Each row below holds a small network's activations on one input, seen along a few directions.
Each table varies a few parts of the input and shows all the possible inputs, shuffled.
Descriptions start from the smaller parts, as in this example, which fits no table here: line(6) and (point or ring(11) or (values(3) and ring(5))).
Shared parts are said once, and a part with two or three values counts as separate values.

Other details of the inputs vary at random and push rows far along two fixed directions, the same in every table; ignore that.

Table:
row 1: [  8  -6   3 -33 -18  -3  27  -2 -16  32 -17 -11]
row 2: [ 17 -21   5   5 -27 -21  10 -16 -19  30   1 -19]
row 3: [  9 -25  -6 -13  -4  -9  17 -10 -10  35  -3 -15]
row 4: [ -5  -4   1  18  -4   1  -6 -16  11  -6   5   0]
row 5: [  5   8   8  32 -10   4 -29   8   1 -47  17  14]
row 6: [-2 -7 -6 -9 -2  5  4  8 -3 -6 -2  2]
row 7: [ 17 -28   6   8 -12  -8   6 -27 -15  19   0  -5]
row 8: [ 15   1   0 -22 -19 -13  21  -7 -22  20 -10 -15]
row 9: [ -7   7  10  13  -1  12 -13  -1  10 -39   7  20]
row 10: [  8 -13   3  16 -16   4  -2   3 -11 -18   7   4]
row 11: [-13   0 -10  -2  23   9  -9   3  22  -3   5   3]
row 12: [ 12   1  13  15 -15  -1 -13 -10 -12 -29  11  13]
row 13: [ 27 -30  -4  27  -9 -13  13 -21 -21  17 -11   6]
row 14: [ 18 -11   3  33   7 -14  -2  -9 -15  -3   2  13]
row 15: [-34  30  -5 -12  30  10  -5  13  38  -2   3  -1]
row 16: [  3   1   7  15 -22  -4  -4  -5 -12 -19   5   3]
row 17: [  2 -11   9  43   4   4 -24  -7   7 -32  25  12]
row 18: [-11  11  -8 -30  10  15   7   9   9   5 -17   1]
row 19: [-19  16   6   3  25  10 -14  -1  30 -17  10  13]
row 20: [  2  -5   5   5  -6   8  -5  -5  -5 -19  -1  10]
row 21: [ -7   7   3  -5 -13   2   7   4  -4  -3  -4  -3]
row 22: [  2   6  -4 -42  -1  -1  20   8 -14  33 -18 -12]
row 23: [  1  10   5  17 -14  -2 -18   6  -2 -31  10   6]
row 24: [  8 -16   7  13 -14   4  -6  -5 -19 -16   4  10]
row 25: [  5 -10   9  28  -3  -5  -5 -24   3 -16  11   4]
row 26: [-10  16   5   9  19  -2 -10  -4  16 -14  11   2]
row 27: [  1 -12   4  18 -12  -7  -4 -11   4   1   6  -5]
row 28: [ -3   7   5 -14  11  -4   2  -5   7  18   2  -4]
row 29: [-10  13  -4 -10   2   9   6   2  12 -15 -10   2]
row 30: [  1   0  -7 -14  15  -7  -2   3   0  19   7  -9]
row 31: [ 25 -23  -5   5 -20 -11  26  -5 -33  16 -22   5]
row 32: [-16  18 -10 -22  28   4   2  20  20  20   3 -11]
row 33: [ -3  11  -6 -30   1 -13  18  -1  -2  45  -6 -24]
row 34: [ 26  -7  -4   3 -12 -14  16   2 -34  11 -14   5]
row 35: [-22  36   0 -21  37   6 -13  12  31  -1   8   4]
row 36: [-26  30  -6 -26  21  22  -3  18  31 -16  -9  12]
row 37: [  8 -20   0 -13  -3  -7  13 -11 -16  39  -5 -13]
row 38: [  6 -16  -2   6 -14   9  -3  -7 -12 -11  -5   8]
row 39: [-17  17   1  -6  -1   7  -5  19  12 -16  -2   1]
row 40: [ 21 -30   6  10 -15 -14   2 -23 -28  24   5  -7]
row 41: [-17  36 -11 -15  36   8   1  36  13 -12 -14  18]
row 42: [-19  21  -8 -20  23  11  -8  28  14 -16   3   6]
row 43: [ 17 -25   6   7 -18  -6   8 -31  -9  19  -2  -3]
row 44: [  4 -11  11  19   5   0 -12 -17  -2  -8  11   7]
row 45: [ -6  21  -4 -32  12   5   2  14   0   6  -7  -2]
row 46: [-12   5  -1   0   8  15 -11  10   6 -24   1  14]
row 47: [ -1  -8   7  34  10   9 -26 -20  13 -32  14  18]
row 48: [-12  14 -11 -23   1  13   7  22  17   4 -16  -6]
row 49: [  0  -7  10  24  -9  -6  -5 -16  -1  -6  12  -1]
row 50: [ 10   1  -2 -20 -26 -11  19  -3 -22  23  -8 -16]
row 51: [  4   2  -5 -12   0  -1  -3  10 -10  -5   4   0]
row 52: [-2  4  1 -7 -8  2 12 -2 -1 -7 -7 -1]
row 53: [ 13 -14  10  34 -12  -8 -16 -11  -4 -10  16   0]
row 54: [-16  21  -3 -28  32   4  -1   9  17  19  -3  -5]
row 55: [-5 13 -1 -8 -3  4 -3 20  4 -7 -3 -3]
row 56: [-17  19  -9 -28   6  11   8  28  18   6 -14  -7]
row 57: [ -6   1   6  32   9   5 -17 -18  19 -32  13  12]
row 58: [  0   2  14  33  -9   4 -14  -9  -2 -50  12  17]
row 59: [  3  -9   2  21 -26   3  -9  -5  -1 -27   0   6]
row 60: [ -1  -8 -16 -27   5   1  21   3   7  46 -12 -21]
row 61: [  2  -2   5  12 -15   5  -5  10  -2 -17   1   2]
row 62: [-19   8  -5   5  29  16 -20   2  26 -15   6  13]
row 63: [ 24 -23   2  18 -16 -14  -2 -16 -20  14  14 -10]
row 64: [ 10  -1   7  14  -2 -13  -4 -20  -5  -1  12  -4]
row 65: [  1   9  -2  -8   7  -6  -3   8   7  19   3 -13]
row 66: [ 17 -27   1   0 -24  -5  11  -6 -28   5  -2  -4]
row 67: [-21  19 -10 -15  18  18  -2  28  23 -16  -1   4]
row 68: [ -6  -3  -4  15   3  14 -17   5   9 -40   7  17]
row 69: [ -4   5   1 -21   2   7   7   6  -4   4 -10   0]
row 70: [ -2  -1   9  -3   6  -1   2 -10   6  10   3   0]
row 71: [-26  26  -6 -15   9  12  -4  26  26 -17  -6   2]
row 72: [ -2  11 -11 -48   4   0  16  16 -12  35 -16 -13]
row 73: [-27  21  -8  -7  21   9 -10  12  37  -3  -1  -2]
row 74: [ 13  -9  -4  27  -5   2   1  -1 -12 -24 -12  23]
row 75: [  7 -18  -9 -18  -5  -6  23  -3  -5  45  -7 -22]
row 76: [  9 -23  -3 -13  -2 -10  15  -7 -13  36  -2 -16]
row 77: [ 19 -36   5  18 -18  -8   3 -28 -23  16   4  -3]
row 78: [ 17  -9   4  23 -18  -1 -12  -1 -17 -26  15   6]
row 79: [  5   4 -12 -28   5  -5  33  19 -16  33 -31  -2]
row 80: [-15  16   0 -18  21  -1  10   2  17  16  -3 -10]
row 81: [ -2  -5   3  35   1   7 -23  -6  19 -27  12   8]
row 82: [ 26 -26   0  14  -6 -18  21 -14 -28  32 -12  -1]
row 83: [-10   5  -2   2  10   4  -5   8  21   4   3  -5]
row 84: [ -5   7 -10 -47   4   2  19  17 -11  35 -18 -12]
row 85: [ -7   3   8  29   9   4 -22   4  18 -24  15   7]
row 86: [ 32 -19  -2  12  -6 -24  17 -14 -32  33  -9  -3]
row 87: [ -8   6  -8 -36 -14  -1  29   7  -4  30 -20 -17]
row 88: [  6   3   3 -27 -12  -3  16   1 -12  18 -10  -6]
row 89: [-13  24  -5 -29  33   2  -4   8  16  19   0  -6]
row 90: [-17  31  -5 -33  15   4  11  18  12   2 -10  -5]
row 91: [  7  -3   5  16 -11 -14 -11  -9  -3   3  12  -7]
row 92: [-16  10   4  12   9   0 -14   5  20 -11   9   0]
row 93: [ 21 -31   0   2 -13 -17  10 -17 -24  29   5 -14]
row 94: [-31  36  -3 -13  31   6  -9  16  32  -1   6  -2]
row 95: [  9  -7   9  24 -29  -7 -11  -4 -14 -25   8   4]
row 96: [  0  -6   0  33  -7  16 -21   2   8 -49  12  18]
row 97: [ 12 -10   3  17 -17   1  -6   2 -14 -18  10   3]
row 98: [  8  -8   5  18   5  -5 -19 -13  -8  -7  16   6]
row 99: [ 15 -16   1  34   6  -8   1 -11  -8  -5  -2  15]
row 100: [ -8   5  -4  -5 -14   6   7   0   3  -6  -9  -1]
Each input here is: values(2) and line(5) and (point or ring(9)).
The inputs of row 16 and row 87 match in every part but the line(5) part. If row 54 is changed in the same way as row 16 into row 87, which row does it become? -> row 7
The inputs of row 97 and row 78 match in every part but the line(5) part. If row 55 is changed in the same way as row 97 into row 78, which row does it become? -> row 5
The inputs of row 57 and row 80 match in every part but the line(5) part. If row 60 is changed in the same way as row 57 into row 80, which row does it become? -> row 17
A walk changes only the line(5) part. It starts at row 8 and steps to row 90. List the rest of the walk in order. -> row 58, row 52, row 29
Which other rows does row 27 become when the line(5) part takes its other values? List them by row number. -> row 2, row 73, row 91, row 92
List by row number the other rows that have the line(5) part and the values(2) part in common with row 61. -> row 1, row 10, row 21, row 24, row 39, row 58, row 66, row 69, row 79
List by row number the other rows that have the line(5) part and the values(2) part in common with row 48. -> row 18, row 29, row 36, row 38, row 59, row 68, row 74, row 96, row 100
Which other rows does row 30 become when the ring(9) part takes its other values? List them by row number. -> row 33, row 35, row 63, row 64, row 65, row 89, row 91, row 98

Table:
row 101: [-14  21  -2 -17  12   8  -3  19  10  -9  -6   3]
row 102: [ 11 -11   4  15  -2 -11   0 -14  -7   7   3   0]
row 103: [ -1   2  -2  -9  -9   1  13   3  -6   3 -11  -1]
row 104: [ -9   4  -1 -15  11   0   7  -1   8  22  -3 -10]
row 105: [  6 -12  -6 -14 -11  -1  16   5 -16  13 -11  -5]
row 106: [  1  -5  -4 -11   7  -2  14  -5   3  25  -7  -9]
row 107: [  6  -1  -2 -25 -11  -2  15   7 -12  20 -12 -10]
row 108: [  9 -24   4  26  -7  -3  -5 -19  -7  -4   9   3]
row 109: [ -9   5  11  35  13  10 -35  -8  22 -42  23  20]
row 110: [  3  -4  10  23 -15   8 -18  -5  -1 -38  10  16]
row 111: [  0  10  -7 -18  -1  -3  14  14  -7  14 -14  -3]
row 112: [ 17 -15   3   1 -31  -5   6 -14 -21   0  -3  -4]
row 113: [ -7   2  -8 -16   0   8  10  11   0   3 -11  -1]
row 114: [ 14 -19  -1  18  -3  -8  -4 -11 -11   8   6   0]
row 115: [ -6   8  -6 -17   3   8  13  12   3   2 -12   0]
row 116: [ 14 -12   1   6 -20   1   6  -7 -13  -5  -8   4]
row 117: [-34  28  -3  -3  22  11 -18  18  47 -13  13  -7]
row 118: [  8 -11   8  24  -8  -4 -16 -22  -1 -14  15   3]
row 119: [ 0 -3 -2 -2 12 -3  6 -2  4 13  0 -3]
row 120: [ 11 -11   3   4  -4  -9   1  -9 -10  20   6  -7]
row 121: [ -1   1   1 -12  -8   0   9   6  -9   4  -7  -3]
row 122: [  6  -1   7  33   4  -4 -24 -12   1 -25  22   9]
row 123: [ 10 -10   6  29   4  -4 -11 -13   0 -14  10   9]
row 124: [ -3   7  -4 -19  12  -5   5   0   5  22   0 -12]
row 125: [  6  -9   0 -18 -20  -3  20  -2 -17  19 -14 -11]
row 126: [  8 -19  -5  -9  -1  -8  15  -8 -10  33  -5 -12]
row 127: [ -1  12  -7 -12   6   4   7  17   0   1 -10   2]
row 128: [ -2  12  -6 -27  -1   0  10  11  -3   9  -9  -8]
row 129: [ 12 -16   6   2 -27  -1   9  -9 -19   0  -2  -3]
row 130: [-10  11   9  30   1  14 -30   2  13 -57  12  24]
row 131: [  7  -6   4  20  -9   3  -4   0  -8 -27   3  13]
row 132: [ 13  -9   4   9 -19  -5   1  -2 -21  -3  -2   1]
row 133: [ 11 -11   7  22 -19  -5  -1  -7 -17 -21   2  11]
row 134: [ 12 -18   1  17 -21   3  -5  -9 -13 -18  -1   9]
row 135: [ 11 -19  10  22  -8  -7  -7 -18  -8  -4  15   2]
row 136: [-16  21  -3 -14   7  10  -2  13  11 -16  -1   1]
row 137: [-24  33  -5  -1  41   7 -16  19  32 -11   5  10]
row 138: [ 13 -17   4  12 -12 -10   4 -22  -9  14  -1  -3]
row 139: [ 10 -14   5  25  -3  -1  -9 -18   1  -9   7   7]
row 140: [  4  -5  -7 -12  -5   1   9   8  -9   6 -11  -1]
row 141: [ 2  1 -8 -8 -1  3  4 13 -7  2 -8  2]
row 142: [  8  -3   8  22 -12   2 -15   1 -10 -28  10  12]
row 143: [  5   1   4  25  -2   6 -14   3  -1 -39   5  18]
row 144: [ -4   6  -3 -14  13  -5   4   4   3  26  -3 -10]
row 145: [-16  13   1  -5  24   3  -7   7  18   1   5   0]
row 146: [ 4  1 -4  1 13 -4  3  1  3 15 -1 -2]
row 147: [-30  29  -5 -12   4  14 -10  27  34 -21   2  -6]
row 148: [-9  7 -3 -9 16 -4  7  2  9 16 -2 -3]
row 149: [  5 -11  -8 -15   6  -6  12  -2  -4  33  -7 -12]
row 150: [-21  28  -5 -20  16  10  -4  22  16 -17   1   4]
row 151: [  8 -11  11  27  -1  -4 -17 -14  -1 -15  17   7]
row 152: [-1  0  1 -6  9 -5  1 -3  2 17  0 -7]
row 153: [ -2  -6  -8 -14   8   1   7  -3   6  26  -7  -8]
row 154: [  3   5  -6 -22  -6  -4  19   9  -9  18 -17  -6]
row 155: [  8 -17   8  10 -10  -5   1 -18  -7   9   8  -5]
row 156: [-19  19  -3 -12  23   5  -5   4  22   1   6  -4]
row 157: [-30  30  -3  -3  38  11 -11  13  36 -14   5   9]
row 158: [-12  25  -5 -14  11   6  -6  20   8 -12   0   2]
row 159: [ 0 -1  0 -7  5 -7  3 -7  0 14  6 -9]
row 160: [  4  -9   1  -7  -4  -5   6 -13  -2  26  -4 -10]
row 161: [ 13 -16   6   2 -24  -5   8  -6 -21   1   0  -2]
row 162: [ -5  11  -7 -23  -3   3  14   9   1  12 -17  -2]
Describe the family of inputs behind these rows. -> values(2) and (point or (line(5) and line(6)))
The inputs of row 149 and row 140 match in every part but the values(2) part. If row 146 is changed in the same way as row 149 into row 140, which row does it become? -> row 127
The inputs of row 107 and row 151 match in every part but the values(2) part. If row 134 is changed in the same way as row 107 into row 151, which row does it become? -> row 153
A walk changes only the line(6) part. It starts at row 156 and steps to row 155. List the rest of the walk in order. -> row 104, row 157, row 106, row 108
Which other rows does row 111 become when the values(2) part takes its other values? List them by row number. -> row 137
Which other rows does row 160 become when the line(5) part takes its other values? List them by row number. -> row 104, row 144, row 145, row 152

Table:
row 163: [ -8  23  -6 -28   1   8   4  30   5   7 -12  -6]
row 164: [ -6   1  14  32  15   5 -24 -19  21 -28  18  13]
row 165: [  7   3   4 -13 -16   2  12  -1 -14  -6  -7  -2]
row 166: [ 25 -24  -6   0 -10   2  11   3 -35   3 -13  12]
row 167: [  0  -3  -5   4  24   9  -7  14  -3 -17   0  23]
row 168: [ 20 -38  11  26 -28  -9   3 -41 -14  20   7  -7]
row 169: [-18  30  -7 -24  23   3  -4  10  16   2   2  -1]
row 170: [  3 -11   3  19 -14   4 -13 -19   5 -12   7   6]
row 171: [ -9  13  10  24  21   0 -25 -12  13 -26  24  12]
row 172: [-12   2  -7 -11  16   1   5   4  19  26   4 -16]
row 173: [ 21 -35   6  15 -50  -3   9 -19 -32  -4  -5  -8]
row 174: [  3 -13   3  21 -16   1  -5  -2  -1 -19  10   2]
row 175: [-10  16  -3 -42   8   1  21  10   5  22 -12 -11]
row 176: [ 13 -26   5  -1 -35  -4  15 -19 -17  19  -7  -7]
row 177: [-17  21  -2 -26  29  -5   1  10  14  31  -1 -13]
row 178: [  1   2   5  10   9  -5 -11  -1   8  13  11  -5]
row 179: [ 22 -12   1  35 -17  -4   7  -5 -27 -23 -12  20]
row 180: [ 10   1  -4 -34 -24  -6  28   0 -29  28 -17 -14]
row 181: [-21  28   0 -17  18   5  -4  14  13 -13   4   7]
row 182: [-23  29  -2 -30  22   3  -1  26  13   5  -5  -1]
row 183: [-14  23   1  -4  13   7 -13  24  18 -12   5   6]
row 184: [-6 -8 -3  3 -6  2 -6 -7  8 -2  3 -6]
row 185: [  8 -32   7  19 -16  -8   1 -28  -7  17   8 -13]
row 186: [-15  13  -4  -9   7   3  -1  21  15  -7   5  -4]
row 187: [  7  -4  -2  -3 -22  -1   8  10 -12  -4  -2  -9]
row 188: [ -5  14   6  21  10  -2 -29   1   7 -31  16  12]
row 189: [-17  13  -4  -7  25   0  -4  12  25  12  11 -11]
row 190: [ -1  -5   3  43  -3   4 -30  -6  13 -45  23  12]
row 191: [ -2   1  -5  -2 -14   8   3  12   0 -13  -3  -3]
row 192: [-17  17  -5 -22  -2  18   2  15  15  -7 -12   3]
row 193: [ 19 -11  -9   8  -1 -15  19  -8 -17  21 -18   3]
row 194: [  7   2  -7 -41  -3  -9  25  -6  -7  43 -14 -22]
row 195: [ -7  13  -1  29  39  -1 -10   1  19 -15   2  20]
row 196: [ -3  12  11  23  -6   6 -24   8  -6 -49   9  18]
row 197: [ 24 -23  -1  14 -17 -17  26 -10 -30  18 -19   5]
row 198: [  6  -6  -4  30  27   8 -27   2   1 -36  12  30]
row 199: [ -7   4 -14 -24  50   5   5  14   9  31  -7   2]
row 200: [-14  18   2 -14  29   2  -1  -3  22   8   7  -5]
row 201: [ 11  -1  -6 -20  -8 -10   9   5  -7  37  -7 -18]
row 202: [  6  -6  -9 -19 -10 -11  15   4  -5  33  -4 -23]
row 203: [  3  -9  12  13 -13   1  -4 -12  -1 -20   3  10]
row 204: [ 22 -22   7  -5 -40  -4  19 -17 -28   8 -15  -6]
row 205: [ -6  10  -4 -24   8   2   6  -1  14  14 -10  -7]
row 206: [  1 -21  10  28 -21   2 -12 -13  -4 -29  11   6]
Describe the family of inputs behind these rows. -> line(4) and (values(2) or ring(9))
The inputs of row 206 and row 185 match in every part but the line(4) part. If row 176 is changed in the same way as row 206 into row 185, which row does it become? -> row 168
Which other rows does row 187 become when the ring(9) part takes its other values? List them by row number. -> row 163, row 165, row 173, row 180, row 191, row 192, row 196, row 204
List by row number the other rows that have the line(4) part in common with row 193. -> row 169, row 170, row 184, row 188, row 190, row 194, row 198, row 201, row 202, row 205
Which other rows does row 166 become when the line(4) part takes its other values? List them by row number. -> row 167, row 198, row 199
